Each row below holds a small network's activations on one input, seen along a few directions.
Each table varies a few parts of the input and shows all the possible inputs, shuffled.
Descriptions start from the smaller parts, as in this example, which fits no table here: one of 5 places around a ring, together with either a single point or one of 11 places along a line or (one of 2 separate values, together with one of 6 places along a line).
Shared parts are said once, and a part with two or three values counts as separate values.
In the rows, zero is written as 128.

Other details of the inputs vary at random and push rows far along three fixed directions, the same in every table; ignore that.

Table:
row 1: [155 138 148 188 141 100 111 148 115  95 143]
row 2: [ 66  82  95  49  86 151 158 102 148 136 114]
row 3: [ 96 125  87  63 112 140 141 119 126 148 124]
row 4: [102 104 143 133 169  72 131 143 135  98 175]
row 5: [149 130 143 181 148  92 133 151 115 109 161]
row 6: [159 166 146 165 153 170 137  86 113 200  46]
row 7: [154 132 172 185 168  95 136 127 116 121 137]
row 8: [104  99 156 138 207  88 164 109 111 134 150]
row 9: [159 149 104 147  66 107 101 170 122  88 158]
row 10: [168 146 128 168  75  75 102 195 134  72 177]
row 11: [118 117 174 175 220  94 168  93 106 147 135]
row 12: [ 92 105 151 111 169  87 144 124 126  93 183]
row 13: [156 152 110 138 122 185 106 119 126 163  84]
row 14: [115 129 128 109 139 134 123 115 133 122 142]
row 15: [127 138  74  70  53 133 111 162 139 116 145]
row 16: [ 85  91 153 145 167 147 157  82 141 159  89]
row 17: [126 132 113  98 130 153 137 105 117 152 110]
row 18: [151 135 156 192 160  95 129 131 105 119 130]
row 19: [165 141 138 190  99 215 112 106 137 176  45]
row 20: [166 144 124 191 103  96  88 184 128  73 165]
row 21: [175 164 118 141  96 182  95 137 138 154  85]
row 22: [178 157 140 195 128 146  98 139 119 124 117]
row 23: [ 87 111 127  71 156 116 145 115 139 133 133]
row 24: [ 92 121  69  37  82 140 113 129 146 106 151]
row 25: [179 155 119 158  71 122  96 165 122  89 150]
row 26: [171 169 112 143  88 175  93 140 138 150  77]
row 27: [155 154 113 129 112 168 127 128 123 167  92]
row 28: [179 153 148 193 130 145 100 152 118 135 109]
row 29: [174 166 113 139  85 164 107 141 127 153  77]
row 30: [ 63  54 125  93 103  59 164 151 154  56 227]
row 31: [100 122  91  64 119 151 127 119 130 139 117]
row 32: [165 142 180 206 167 109 118 136 115 119 131]
row 33: [ 66  81 135  81 153 182 166  69 139 177  84]
row 34: [156 162 118 131 107 171 124 110 118 163  90]
row 35: [101 118 148 115 197 146 154  83 114 162 108]
row 36: [ 99 106 114  84 131 108 123 144 145 104 176]
row 37: [ 69  86  99  60  83 158 141 114 151 126 118]
row 38: [177 150 102 136  59 135  94 178 129 105 141]
row 39: [105 126 109  65 116 133 137 108 130 145 117]
row 40: [111 121 181 170 218  97 153  95 110 135 122]
row 41: [ 81 115  95  28 103 131 130 121 144 117 145]
row 42: [134 138  83  89  80 148 113 140 124 133 116]
row 43: [ 91  94 147 117 173 186 185  52 128 203  50]
row 44: [131 125 119 102  95 112 109 167 142  89 170]
row 45: [116 124 177 178 208  83 161  97 108 141 130]
row 46: [106 121 137  96 167 126 163 103 132 160 121]
row 47: [134 152 109 111 110 163 110 111 131 143  96]
row 48: [166 165 103 128  68 160 100 135 119 136  95]
row 49: [ 96 104 148 110 159  67 154 130 129 101 192]
row 50: [145 140 139 147 123 123 107 143 136 108 147]
row 51: [116 108 176 171 217  76 158 112 110 143 130]
row 52: [145 122 120 146  96  89  98 190 129  58 200]
row 53: [100 121  84  47  89 139 116 143 141 119 139]
row 54: [ 95 102 133  77 156  99 155 119 134 128 155]
row 55: [124 100 152 193 111  84 145 152 136  86 157]
row 56: [174 165 142 180 121 148  98 130 127 139  91]
Description of these inputs: one of 2 separate values, together with one of 4 places along a line, together with either a single point or one of 6 places around a ring.
Q: The inputs of row 1 and row 35 match in every part but the choice among 2 separate values. If row 10 is changed in the same way as row 1 into row 35, which row does it become?
A: row 46
Q: The inputs of row 7 and row 39 match in every part but the choice among 2 separate values. If row 36 is changed in the same way as row 7 into row 39, which row does it become?
A: row 4
Q: Which other rows does row 9 become when the place on the ring of 6 takes its other values? List them by row number.
A: row 3, row 6, row 10, row 15, row 45

Table:
row 57: [181 183 109 145 107 178  89  98 121 165  59]
row 58: [130 132 131 170  71  88 125 159 141  91 172]
row 59: [128 148 142 105 137 162 144  80 110 164  73]
row 60: [159 164  95 131  76 179 113 117 115 130  83]
row 61: [ 78  90 120  95  89 191 105 126 170 110 122]
row 62: [134 141 128 154 162 107 110 132 114 111 149]
row 63: [109 105 139 147 175  88 155 136 129 127 141]
row 64: [143 105 155 153 165 102 148 147 124 128 122]
row 65: [ 94  92 159 137 157  86 166 105 124 134 127]
row 66: [121 116 116 129  94  93 120 155 114  73 194]
row 67: [133 112  68  88  30 154 123 148 146 114 154]
row 68: [152 163 141 166 126 105  82 143 105 117 131]
row 69: [100 132 123  57 174 147 157  97 145 159 107]
row 70: [ 63  78  98  34 149 122 173 126 136 134 155]
row 71: [170 144 140 171 134 121 105 164 131 120 159]
row 72: [153 143 186 166 204 127 134 115 124 171  99]
Q: Describe the family of inputs behind these rows.
A: either a single point or (one of 3 separate values, together with one of 5 places around a ring)
Q: Which other rows does row 59 become when the choice among 3 separate values takes its other values? List them by row number.
A: row 60, row 66

Table:
row 73: [ 93 105 157 154 202 122 166  77 109 145 114]
row 74: [165 151 124 153  74 131 100 163 118  89 151]
row 75: [ 82  90 152 121 166  89 159 111 148 109 161]
row 76: [144 146 156 175 164 104 137 133 128 147 112]
row 77: [117 116 112 101  76 130 125 142 149  99 142]
row 78: [136 117 154 201 166 120 141 120 116 124 117]
row 79: [191 148 139 187 113 153 113 157 123 147 100]
row 80: [142 141  93  89 107 173 125 113 118 153 108]
row 81: [148 116 148 183 137 109 124 146 129 119 119]
row 82: [158 135 167 165 172 137 145 113 122 163  97]
row 83: [152 130 139 185 141 132 120 126 113 139  99]
row 84: [102  96 135 117 138 101 144 145 145 109 176]
row 85: [126 121 152 149 113  75 120 145 131  84 162]
row 86: [103 106 100  64  82 149 131 146 143 130 141]
row 87: [ 97 112 159 142 238 132 127 100 129 147 111]
row 88: [ 94 104 154 147 206 125 169  74 109 146 111]
row 89: [148 145 159 163 187 132 141  96 113 160 113]
row 90: [111 120 109 107 112 176 139 109 145 163  87]
row 91: [100 101  97  57  90 148 135 142 146 128 147]
row 92: [134 123 155 142 119  94 127 145 131  88 175]
row 93: [173 164 121 145  69 108 100 174 128  95 139]
row 94: [145 149 122 124  96 165 116 121 116 137 114]
row 95: [ 78  94 154 107 158  84 160 102 134 101 159]
row 96: [100 114 135 110 139 101 138 124 129 101 181]
row 97: [115 137 119  85 114 165 132  90 130 164  74]
row 98: [130 135 121 153 138  77 123 153 120  99 173]
row 99: [193 173 146 176 107 152 106 137 126 146 105]
row 100: [102 127  74  62  98 132 125 140 137 133 138]
row 101: [101 108 128 115 123  96 139 123 128  80 166]
row 102: [181 167 148 182 126 163  74 154 143 126  90]
row 103: [185 160 128 184  62 146  87 161 131 123  94]
row 104: [119 119 100  92  92 163 122 124 139 155  90]
row 105: [123 131  87 101 101 168 116 115 132 157  95]
row 106: [128 133 156 137 153  97  92 152 146  79 166]
row 107: [116 127 104 103  77 131 117 131 130  96 143]
row 108: [137 122 129 137 156 124 135 128 127 139 145]
row 109: [164 146 107 146  74 117 103 187 131 113 132]
row 110: [ 99 112 107  73 141 126 145 115 119 128 156]
row 111: [129 112 154 147 124  95 132 155 138  92 173]
row 112: [ 84  89 131 128 163  92 152 121 136 102 168]
row 113: [ 96 124 135 111 175  79 151 112 121 123 155]
row 114: [100 121  94  62  87 132 119 116 128 117 132]
row 115: [146 142 164 176 170 101 144 132 122 143 109]
row 116: [124 134 120  92  85 135 118 135 144 115 157]
row 117: [ 95 118 127 114 166 145 148  79 109 167  91]
row 118: [173 165 146 188 104 140  98 128 129 139  91]
row 119: [202 171 129 174  90 152  97 149 111 122 112]
row 120: [111 121 143 100 174 147 158  90 137 179 107]
row 121: [132 124 134 143 126  95 121 130 118  95 145]
row 122: [181 147 132 187 108 165 109 145 113 138 105]
row 123: [130 139 106  92  81 114 120 164 139 115 140]
row 124: [121 122 137 156 124  92 126 135 130  80 169]
row 125: [154 124 158 180 174 118 139 135 130 148 130]
row 126: [102 127 118 108 170 137 154 102 113 177  88]
row 127: [ 95 123  98  81 137 108 146 125 117 124 143]
row 128: [205 175 128 180  80 152  91 153 111 122 113]
row 129: [153 141 171 159 169 128 141 105 117 156 108]
row 130: [111 115 144 148 179 117 144  97 107 140 113]
row 131: [144 127 169 190 151 108 127 128 125 133 107]
row 132: [ 80 105  99  74 133 119 134 106 130 124 148]
row 133: [ 95 127  83  48 117 160  87 130 140 112 137]
row 134: [151 128 124 122 130 163 137 128 128 164  94]
row 135: [115 121 147 151 179 128 146  99 114 144 136]
row 136: [112 118 106  94 120 167 131 106 143 173  82]
row 137: [130 139 141 139 132  67 129 150 133 100 167]
row 138: [142 145 107 130 130 145 130 130 117 159  93]
row 139: [105  99 152 149 172 128 161 109 131 144 109]
row 140: [128 144 109  88  86 109 120 148 132 114 140]
row 141: [141 136 138 127 115 164 129 120 130 158  98]
row 142: [104 123  80  59  91 127 129 150 149 136 136]
row 143: [ 96  96 131 111 147 108 145 134 126 109 172]
row 144: [ 98 122 123  96 138  78 141 134 119 103 164]
row 145: [119 119 100 100  95 140 119 147 137 114 163]
row 146: [141 125  97 104  90 135 116 156 126 114 150]
row 147: [132 136 122  88 125 170 140 109 134 176  89]
row 148: [137 148 120 136 118 151 115 103 121 150  92]
row 149: [106 136 126  96 125 168 141  82 141 167  89]
row 150: [133 136 133 145 130  73 124 153 114  87 166]
row 151: [102 111 162 145 212 129 165  81 103 157 120]
row 152: [145 159 115 116 121 168  79 129 134 123 106]
row 153: [109 127 116  87 150 183 105 120 151 159  85]
row 154: [160 130 115 169  56 130 102 180 139  88 136]
row 155: [126 134 110 132 126 167 129  98 123 145  99]
row 156: [132 112 134 145 139  71 138 172 131  95 162]
row 157: [113 130 114  89 121 164 133  96 142 173  77]
row 158: [191 167 122 182 117 160 103 135 110 145 108]
row 159: [120 109 148 153 116  89 132 151 141  82 165]
row 160: [138 130 151 124 149 117 141 115 127 131 136]
row 161: [120 113 137 143 134 101 130 142 114  94 178]
row 162: [137 131 172 184 151 114 139 112 126 118 117]
row 163: [118 115  86  64  96 147 127 138 132 128 145]
row 164: [121 106 133 167 124  94 129 153 125  81 166]
row 165: [110 117 101  92 129 165 133  95 121 172  79]
row 166: [119 135  87  89  92 112 119 150 119 109 150]
row 167: [110 111 140 116 128 104 138 142 146 104 173]
row 168: [131 146 119  88  85 174 122 114 132 151 104]
Q: The inputs of row 148 and row 105 match in every part but one. If row 74 is changed in the same way as row 148 into row 105, which row does it become?
A: row 122
Q: The inputs of row 103 and row 104 match in every part but one. If row 141 is changed in the same way as row 103 into row 104, which row does it become?
A: row 86
Q: The inputs of row 89 and row 125 match in every part but one. If row 124 is changed in the same way as row 89 into row 125, which row does it become?
A: row 90
Q: Describe the family of inputs behind these rows.
A: one of 6 places around a ring, together with either a single point or (one of 3 separate values, together with one of 5 places around a ring)
Q: Which other rows does row 127 become when the place on the ring of 6 takes its other values? List them by row number.
A: row 93, row 115, row 138, row 150, row 156
Q: Which other rows does row 78 become when the place on the ring of 6 takes its other values? List them by row number.
A: row 77, row 88, row 101, row 139, row 162
Q: Which other rows does row 99 become when the choice among 3 separate values takes its other values? List them by row number.
A: row 129, row 160
